Each row below holds a small network's activations on one record, seen along a few directions.
Here are examples, each followed by its value of one field, SUBIK.
The word absent means that the record has no SUBIK.
The largest differences between rows may come from other fields.
Random noise pushes rows far along 17 fixed directions. That doesn't count. These rows show it; they differ only by the noise:
[ 127 -101   15  256  258   33 -151 -230   29 -177 -133   34  -26  536
  238 -470 -438   23  278  208  368   39   85   77  360  -82 -289 -142
 -239 -161 -236 -415  -18 -230  112]
[ -92 -260 -181  -61  -21 -131  167 -105 -304 -168 -314   75 -267  334
 -310  489  754  110 -271  666   76  106  304 -274 -304   42  435   -5
  366   98 -175  118 -429  500   18]
[ 172 -522   83   28  143 -176   -8  -17 -114 -270 -128   36 -258  278
 -266  148  243 -131 -248  116  220   -9  -19 -135  255  132 -198 -122
  -36  -51  -50  126 -110  -47 -134]
[ 153 -199  -54  185  180 -242   43 -218 -134 -105 -130 -454  538  422
    8 -394 -440 -359  276 -189  319 -255 -250  213  140  230 -727  404
   63   48 -340 -271  365  -42 -151]
[  14 -339 -387  375  396 -394  357 -313 -215  210 -157 -170   31  385
  -17  -42  -43 -464  108 -164  -18 -239  215  101  -38  185  -93  253
  259 -167 -211 -118  403  157 -173]
[ 137  -49  -95   94 -185  168  418 -245  203   18  255 -117 -115  157
   80  363  -67  221  192   58 -558 -103  174    8 -166   30  471 -138
  294   24  -20 -313  -18 -394  103]
[-277   16    2  405   98   58  182 -279  -48  -87   44 -191  319 -301
  -52 -308 -367  254  337 -570   22  -92  -39  145 -119  248  189   25
 -369 -158 -263 -141  -83    5  604]
[-206 -453  304 -275  360   65 -151 -133 -110  -59  208  114 -268 -216
 -167  205  461  399 -330  344 -315  231  252 -421 -275 -272  421 -563
 -289 -164  307  423 -118  210 -114]
[-402 -131  245  -57 -418  -53 -208  -80  384  -18 -191  125  132   49
 -229   35  -52   63  -84   88   35  156 -572    9 -209 -188  289   60
   56  -82  216   77  -39  -29  -73]
[ 246  781 -238 -115 -229  229  -65  178 -143 -123  201   51  201   83
  231  214  170  228   85   55   84 -183   57 -204   96  590 -379  320
  219  223 -110  -80 -108  -81   45]
[  69 -184  313   32  189  467    2   10  202 -232   35  360 -261 -259
 -132   45   26   11  -54   60  287  149  265  -53    1  248  147 -281
 -155 -365  190   70  -56   30  117]
[-152  575 -215 -155  223  325 -120  -31  118  -47  -62 -353  487 -209
  156 -177  175 -155   61  123  164   -5   31  359 -216   50 -158   60
 -130 -103  122  100 -505  175 -165]
[-165 -444  703 -108 -456   -6   -5  -19 -212 -234  139 -189  183 -102
 -369 -154 -395   81  226  104  305  -50 -310 -262 -303  -69 -120   77
    9  575 -328   99  174   99  330]
[ 256 -353 -234  362 -291 -175  189  249  -17  304 -388  222 -653  123
   41 -196 -268 -815   95 -133  288  -33  -14  258  571 -139 -174  136
  413  -94 -452  -23  588  -75 -106]
[ -46  318 -261    5  241  339  296 -557   93 -108  174 -195  381  122
  252  180  368  633   59 -203 -831   43  323 -249 -405  347  184   -7
   53 -355  148 -238 -135   34  -51]
[-106 -232  -99  208   43  -92  166 -331  -43  142  -53 -139   31  102
   10 -184 -279  275  378   29  -39 -299  266 -221  180  237   59  -57
    0   20 -532 -148  211 -235   88]
[  66 -524  445  -42 -599  127  121  -91  -52 -355    0  -24    8  -87
 -196   24  -85  243   91 -231   62  -64 -417 -366  148  331 -392  191
  113  210 -286   36   43 -184  129]
[  32   86   94   85 -348   40  237  239  -26 -211   89    2   19 -331
 -243  264  -27 -131   44 -523  295 -208 -203   34   14  557 -106  364
   17  298   14   41 -252  -58  312]
[ -31    5  183   20  -93 -179   15 -266 -229   28  539 -139  -35  398
  366  -98 -258  437  103 -180 -848  200 -170 -313 -276 -602  111 -194
 -151  287  162 -234  248 -186  215]

[-224  639  -78  147  120  316  -10 -208   39 -191  112 -214  396 -275
 -159 -228  149  193  -46 -411 -238  -44  154   27 -239  284   75 -274
 -306 -187 -156  335 -283   23  319]	madi
[-152 -350  769  109  296   74 -113 -375 -147 -519  203  227  188  319
 -288 -464 -246   98  -24 -376  233  154  -82 -401 -268  198 -361 -178
 -444  -29  160   67  172  110  133]	madi
[-327  682 -241 -180 -240 -198 -364  206   99  449  -38   32  460 -387
   37  -59  -53  347   34 -343 -134 -260 -223 -326  166  393 -144  362
    8   43 -148  286  583   44 -208]	rabu
[ 138 -123 -203 -259  122 -205   40  315  248  297 -179  -75 -166 -161
  276  122 -224  -33  149  -28   83 -102  170  207  436 -207   83  256
  -96  182  237 -412  -71 -120 -276]	rabu
[-314 -757  438  194 -361  343  560 -782   61  -40  328  -96 -100    4
  283 -381 -302 -291  431 -177 -433  -68 -234  -99 -391 -313 -141 -130
  239   35   32  117 -127 -356 -142]	madi
[ 250  497 -306  341  276  203   33   61 -115  -32 -244  173 -200  463
   10 -213  -61 -594  141  445  525   34  503  428   19   31  -24 -107
  288 -191 -357 -179   44  230  137]	fala
[ 188 -429  112  175   59  -34  192  -72  -56 -465 -245  -86 -155  454
 -173   60  160 -495 -213  178  294  230 -135  312  -90 -236 -136  -37
  100  -48  103 -137 -454  167   90]	vuzus
[  81  538 -113   41 -572  215 -387  232 -271  132  335  415  147 -367
  674  -79 -220  369  214  -12  123  -82 -625 -169  302  287 -498  419
  176  -94  -86   61  290 -123  320]	rebut
[-223  322  232 -108 -231  372   17 -194  -21 -280  137 -156  401 -135
 -189   83   22  628  236  224  147 -198  194 -331 -298  460  151  -96
 -107  327 -308    6 -505  -49  374]	seg
[-230   62  -46   92  252 -146    2  -68 -234  142  361  130   22 -187
  192  103  -42   68   76   34  131 -238   65 -104 -161  131   90    5
 -161   48  240  130 -183  -38  136]	vuzus
[-122  544   72 -170 -528  410 -424  141  235  108   17   78  193 -197
  361 -328 -268  133  252  423  212   75 -370  111  117 -252 -156   -5
   71    8 -134   56  -35 -207   30]	absent
[ -26 -262  -35  -50 -332   14 -105    3 -166 -191 -208  197   50  -81
 -168  324  445  201 -206  440  287  -32 -316 -221   47  352 -105  176
  369 -186 -207  270 -126  193    4]	vuzus
[ 557 -597   -5  178  671 -367   57  -67 -578 -208  160   83  144  537
   16  279   22 -133 -245  139   69   78   28  -65 -153  171 -326  304
  247 -289  173 -310  787  514   86]	rebut
[  15 -442 -117  218   -6 -459  -37   -1  -70  235   15  -43  228   65
  101  107 -499  317  167  -91 -109  -95 -433  118   79 -129  294  336
   77 -122  -67 -440  600  -13  330]	rebut
[ -19 -253   -6    6  -49 -394 -185    6  136   -7  -62  125  248  166
 -339  454  -51  575  -68  232   90 -245 -207 -252   83  346  308  183
   85  -32  -65 -218  262 -110  109]	fala
[ 144  472   78  -62  -43  273  292  223  100  -35  -36 -248   33 -253
  -27 -159  -39 -252   36 -682 -243   53  394   48 -103   93 -201   94
  -81  291   10  -76    6  213   68]	fad
[ 298   28   14  -32  -10  267 -178  402  404   66  202  592 -230 -218
 -165  601 -133 -188 -126  610  447  -14 -107  463   57  226  586 -164
  346 -491  351  -34  316 -287   16]	absent
[  38  -92  -36  229 -357   18  226 -139   12  118  235  131 -194  -22
 -148  139   10 -446  -35 -295 -191 -364 -214 -152  188  448 -299  -47
  441 -131 -212  544  461 -472 -264]	rabu
[ 140 -323   27 -260   47  223   30  132   -4   63  -88 -310  248 -534
   48  -34   79 -280  -26  -51   11   36 -128  286  -24  -63 -295  159
  132 -156   56  154  177  295 -304]	seg
[ -76  -77  358  -77   65  250 -169  -59  132   47  354   27  507 -352
  -91  -15 -508  136  223  240  172  -31 -248  232 -438   60  220   11
   92 -230  161  -20  587   19  126]	absent
[-198 -139   81  -76 -225   99   33    9  206  -88 -317 -217  259 -239
 -275    8    7  182   23  -51  108   27 -125   98 -111   19  214  128
  -36   60 -157  -34 -281  181  132]	seg
[-103 -183 -213   58  250 -310  -87  188 -302  474  299  275 -271 -556
   70  147   19   16  -65 -159   45 -423  107 -266  311  283  -21  -46
  -81  -99  -24  557  443  -86  -87]	fad
[-221  100 -113  242 -130  -91  -92  132 -256    5 -227   72  166  -59
  -41 -145  -63 -217   47  104  513   53 -278  269 -180 -125   69  314
   70  -15 -220   -9  -68  485  444]	fala
[  -5 -259 -337  395  -18  117  130   16 -127  137 -630  352 -650  -66
  125 -317  262 -623  -86   98  360  174  269  153  423 -151 -116 -106
  220 -466 -425  245  -32  363    6]	fad

Which value of SUBIK does each new row have?
[ -82   35  -71 -370 -274 -166 -252  -65  -84   43   25 -119  445   85
   73  235  140  539   -5  331 -130 -139 -432 -193    2  131 -114  299
  253   86  -27  -29  132  -43 -333]	rabu
[ -28 -206  164   -2 -559   63  479  150  119  -30 -257 -104 -164 -298
 -229  166 -120  -86  135 -387 -172  140   16  137 -265 -152  464  314
  269  355 -170 -309  -43  321  420]	madi
[ 168   50 -366  -47   12   53  -17  102  101  102 -226  140 -135    1
  140  258  196  126    6  402  223 -102  201   98  349  223  134   85
  194 -191 -115 -178 -183 -110 -139]	absent
[ 283 -272   87  378  122  173  180 -105  -30 -367  102  161   30 -144
 -375  297  -28  213  -57  -79  167 -146   93    4   86  609  171 -219
   22 -417 -259  -20  100 -106  537]	fad
[ 199 -130  -70  -19   10 -214  145  -30 -355 -239  112 -225  -35  389
 -102  255   20  257   62  320    5  -83   74   64   15  -52  181  -67
   56  339 -249 -293 -263  -61  263]	rabu
[  54 -129   -6  -45  -54  161  250  -74  484   13  -89  -19 -110   90
   45  224  -44  -80   59  -40 -179  -22   34  252  -62 -104  292    8
  116  -88  266 -349 -212 -249 -138]	fala
[  71 -478  201   20  179  459  250 -353  427 -285   -1 -241    0 -217
  108 -112 -110  211  140  -65 -224   65  105  232  111  -78   84 -409
 -275 -387  132 -219 -477 -399  -25]	vuzus
[ -41  182   41  -52 -376  385 -202 -282 -357 -231  178  -16  427  140
  303  -44   69  489  228  764  112   37 -271 -217 -293   46 -199   63
  336    3 -387   20 -138  167  283]	seg
